These are the activations of a small network on made-up records, seen along a few directions, one row for each record.
After each row come some of the record's fields: SUMU, FESO, MOR, NARO, NUBU, MIBAG.
A field that a record lacks is left out.
The largest differences between rows may come from other fields.
In the rows, zero is written as 500.
Strong random noise was added to every row along 2 fixed directions; ignore it. To show where, here is one row again and again, with new noise each time:
[658 396 456 532 496 542 569 461 538 534 574 440 401 406 510 442 548 530
 544 470 481 560 472 567 510 508]
[583 418 498 526 491 524 532 420 582 513 524 488 432 449 508 481 553 506
 555 490 454 484 481 575 493 498]
[734 377 410 534 501 553 608 513 486 561 616 392 374 361 511 399 537 551
 536 446 513 641 460 557 523 514]
[581 427 489 516 488 506 533 446 565 528 501 487 442 447 503 473 538 495
 565 482 464 492 473 572 484 490]

[372 607 574 546 550 520 537 504 468 364 427 541 585 506 578 458 423 346
 510 481 442 372 493 357 463 573]
SUMU=nedu FESO=tuduz MOR=zusod NARO=monal NUBU=dibu MIBAG=pulit
[245 575 543 441 406 266 410 499 606 571 131 666 639 644 435 522 464 336
 750 520 422 289 453 615 342 361]
SUMU=nedu FESO=tuduz MOR=sepid NARO=folez
[419 518 619 492 580 645 425 410 498 394 682 535 468 489 492 665 531 616
 263 554 534 507 554 433 633 551]
SUMU=guv FESO=tuduz MOR=zusod NARO=monal NUBU=rebo MIBAG=von
[380 495 704 669 614 704 536 265 683 150 653 530 491 531 638 534 583 455
 420 570 336 234 595 359 567 626]
SUMU=nedu FESO=tuduz MOR=zusod NARO=folez
[491 533 462 577 533 481 626 717 342 387 434 454 549 491 573 246 404 403
 593 383 523 456 522 260 443 540]
SUMU=mal FESO=tuduz MOR=zusod NARO=folez
[508 481 587 641 575 718 598 320 567 272 701 482 437 466 610 496 565 497
 417 529 394 425 557 387 566 635]
SUMU=nedu FESO=tuduz MOR=zusod NARO=monal NUBU=lamak MIBAG=tuzo
[470 548 665 493 685 623 575 396 551 375 616 431 552 363 642 677 440 401
 255 635 431 438 435 444 586 576]
SUMU=guv FESO=tuduz MOR=zusod NARO=folez
[254 514 763 570 583 710 418 143 720 239 639 630 517 600 584 732 622 528
 303 655 347 209 611 458 609 614]
SUMU=ber FESO=tuduz MOR=zusod NARO=monal NUBU=lamak MIBAG=von
[530 384 475 508 467 601 387 349 617 542 738 533 349 528 395 635 660 750
 391 534 511 585 561 645 627 510]
SUMU=guv FESO=tuduz MOR=sepid NARO=monal NUBU=sok MIBAG=budif
[715 387 323 540 450 474 626 599 424 621 575 364 388 382 469 329 508 554
 617 438 558 704 457 585 490 445]
SUMU=nedu FESO=tuduz MOR=sepid NARO=folez
[628 463 533 538 649 643 655 527 424 410 710 349 469 325 638 484 453 495
 294 539 502 586 464 388 595 601]
SUMU=ber FESO=tuduz MOR=zusod NARO=folez
[645 520 463 399 567 515 565 645 361 563 501 382 500 332 522 500 397 431
 378 505 572 630 423 442 533 508]
SUMU=guv FESO=tuduz MOR=zusod NARO=folez
[574 324 533 644 486 668 531 195 774 377 745 496 334 512 523 540 734 631
 528 578 335 441 564 655 577 560]
SUMU=nedu FESO=tuduz MOR=sepid NARO=folez
[486 562 508 457 515 467 530 618 436 457 359 494 556 468 538 429 414 341
 542 445 490 427 489 376 447 502]
SUMU=nedu FESO=tuduz MOR=zusod NARO=folez
[680 392 341 496 470 480 575 473 553 663 599 390 386 395 452 525 536 560
 531 539 485 658 440 701 526 436]
SUMU=muvo FESO=tuduz MOR=sepid NARO=folez
[509 636 420 381 580 417 542 842 199 596 399 435 590 416 476 436 272 417
 436 394 694 700 388 361 499 453]
SUMU=muvo FESO=tuduz MOR=zusod NARO=folez MIBAG=nofo
[384 496 509 573 419 524 468 425 550 449 471 571 504 631 476 412 570 530
 627 455 484 367 592 454 457 507]
SUMU=mal FESO=tuduz MOR=sepid NARO=monal NUBU=lamak MIBAG=von
[409 554 475 492 414 389 384 544 481 539 354 612 551 666 421 463 497 533
 621 445 535 457 541 484 407 455]
SUMU=mal FESO=ropul MOR=sepid NARO=monal NUBU=rebo MIBAG=tuzo
[601 432 507 619 590 650 661 524 441 335 689 385 446 409 637 348 505 509
 420 479 467 505 542 326 553 618]
SUMU=nafa FESO=tuduz MOR=zusod NARO=folez
[416 571 673 569 578 576 479 445 549 279 525 542 572 552 590 536 521 450
 435 516 456 347 547 375 534 598]
SUMU=nedu FESO=ropul MOR=zusod NARO=folez
[495 566 619 511 667 591 590 495 488 377 577 422 550 365 615 584 411 388
 334 559 474 471 434 395 564 560]
SUMU=muvo FESO=tuduz MOR=zusod NARO=folez
[553 466 319 470 391 403 482 683 396 662 461 517 433 544 350 392 520 612
 643 374 605 653 496 547 471 430]
SUMU=nedu FESO=tuduz MOR=sepid NARO=monal NUBU=rebo MIBAG=von
[358 633 642 447 617 520 511 438 502 441 444 523 625 432 601 660 385 324
 346 593 440 403 416 449 505 559]
SUMU=guv FESO=tuduz MOR=zusod NARO=monal NUBU=dibu MIBAG=pulit
[542 551 569 486 582 517 536 558 413 448 528 436 568 435 596 531 430 452
 374 535 527 541 485 428 551 550]
SUMU=ber FESO=ropul MOR=zusod NARO=folez
[333 500 534 516 438 415 439 371 718 491 352 630 532 643 457 570 584 442
 663 538 368 278 500 630 417 451]
SUMU=nedu FESO=tuduz MOR=sepid NARO=folez
[525 491 479 403 506 396 532 508 524 672 415 462 533 409 491 595 452 437
 511 578 490 584 370 676 477 415]
SUMU=guv FESO=tuduz MOR=sepid NARO=folez
[316 536 653 458 513 450 420 313 707 492 384 606 571 546 495 698 537 412
 513 612 408 307 442 652 461 443]
SUMU=muvo FESO=tuduz MOR=sepid NARO=folez
[457 485 581 534 561 641 478 402 497 377 688 525 448 490 535 581 537 597
 306 536 496 505 557 419 577 570]
SUMU=ber FESO=tuduz MOR=zusod NARO=monal NUBU=rebo MIBAG=tuzo
[445 519 366 406 389 314 385 577 475 716 363 571 494 548 344 552 462 533
 590 477 554 582 461 656 432 365]
SUMU=muvo FESO=tuduz MOR=sepid NARO=monal NUBU=sok MIBAG=pulit
[530 576 530 528 550 504 544 684 359 432 522 471 540 447 532 411 417 475
 451 396 574 539 508 281 515 551]
SUMU=nedu FESO=ropul MOR=zusod NARO=monal NUBU=sok
[491 511 609 547 602 692 530 368 524 351 702 490 454 448 553 621 530 550
 311 548 480 501 532 419 612 581]
SUMU=muvo FESO=tuduz MOR=zusod NARO=monal NUBU=bomob MIBAG=nofo
[489 558 544 467 494 492 456 475 488 535 485 496 551 504 494 579 489 494
 471 525 544 528 494 535 524 492]
SUMU=muvo FESO=ropul MOR=sepid NARO=monal NUBU=lamak MIBAG=von
[429 359 574 597 456 581 472 187 797 404 597 578 416 601 527 570 714 580
 563 605 305 315 573 662 510 531]
SUMU=nafa FESO=tuduz MOR=sepid NARO=folez
[553 467 355 509 410 380 550 581 470 629 405 461 477 488 440 379 478 470
 670 444 543 539 469 595 415 399]
SUMU=nedu FESO=tuduz MOR=sepid NARO=folez
[534 462 476 441 497 433 540 523 506 627 466 464 507 437 500 520 492 485
 506 530 520 558 411 620 467 452]
SUMU=ber FESO=tuduz MOR=sepid NARO=folez

Which values does each new row have?
[476 468 544 606 524 681 468 471 456 308 726 526 397 537 476 455 584 668
 405 438 544 509 637 334 618 581]
SUMU=nedu FESO=tuduz MOR=zusod NARO=monal NUBU=rebo MIBAG=von
[706 507 451 568 563 558 614 629 360 440 607 379 476 417 552 365 445 514
 440 448 576 642 486 374 555 569]
SUMU=nedu FESO=ropul MOR=zusod NARO=folez
[739 484 403 481 528 483 579 593 426 623 570 362 475 387 499 472 451 529
 464 506 569 727 413 549 533 494]
SUMU=muvo FESO=ropul MOR=sepid NARO=folez
[435 579 633 564 587 557 532 489 542 323 494 523 580 525 596 486 457 401
 448 489 452 355 515 328 522 570]
SUMU=nedu FESO=ropul MOR=zusod NARO=folez
[769 376 281 550 448 486 654 630 390 635 619 327 365 357 469 293 507 573
 602 412 591 749 459 579 498 453]
SUMU=nedu FESO=tuduz MOR=sepid NARO=folez
[685 470 540 549 611 651 569 401 510 421 742 371 448 383 602 594 510 551
 274 591 493 598 498 494 626 593]
SUMU=guv FESO=ropul MOR=zusod NARO=folez
[451 444 552 496 439 506 439 321 689 472 438 572 470 547 488 561 599 465
 586 554 378 360 532 618 474 472]
SUMU=nedu FESO=tuduz MOR=sepid NARO=folez
[532 483 429 448 459 469 527 534 458 644 500 483 482 478 454 508 509 537
 505 480 569 582 451 588 492 472]
SUMU=ber FESO=tuduz MOR=sepid NARO=monal NUBU=lamak MIBAG=von
[530 436 390 499 400 464 454 558 471 595 521 539 409 551 369 440 576 644
 612 423 557 616 529 575 508 449]
SUMU=nedu FESO=tuduz MOR=sepid NARO=monal NUBU=rebo MIBAG=von
[574 461 488 531 556 623 496 538 380 439 748 452 408 417 515 483 497 644
 288 471 578 655 541 393 604 580]
SUMU=ber FESO=tuduz MOR=zusod NARO=monal NUBU=sok MIBAG=pulit
[437 375 623 703 487 682 497 180 769 254 685 533 416 602 582 449 704 582
 561 555 333 263 645 479 515 582]
SUMU=mal FESO=tuduz MOR=sepid NARO=folez
[819 366 384 630 520 642 678 587 430 477 782 300 368 377 577 254 557 625
 512 394 544 724 525 396 566 597]
SUMU=mal FESO=ropul MOR=sepid NARO=folez
[336 574 686 494 520 473 374 270 722 432 395 617 607 617 515 707 531 432
 474 642 395 282 496 588 485 482]
SUMU=muvo FESO=ropul MOR=sepid NARO=folez
[526 450 540 550 539 643 575 451 530 328 622 442 464 475 614 443 563 474
 444 510 431 441 572 401 523 585]
SUMU=nafa FESO=tuduz MOR=zusod NARO=folez
[714 519 478 519 614 582 598 601 380 473 655 356 482 372 566 483 434 519
 342 480 587 667 451 416 583 577]
SUMU=muvo FESO=ropul MOR=zusod NARO=folez
[448 491 477 410 462 351 493 527 522 660 339 522 555 489 473 542 461 439
 573 552 484 509 410 650 434 403]
SUMU=ber FESO=tuduz MOR=sepid NARO=folez
[334 593 612 499 500 480 411 430 581 353 366 581 605 624 545 572 503 382
 537 530 433 282 575 460 450 501]
SUMU=nedu FESO=ropul MOR=zusod NARO=folez
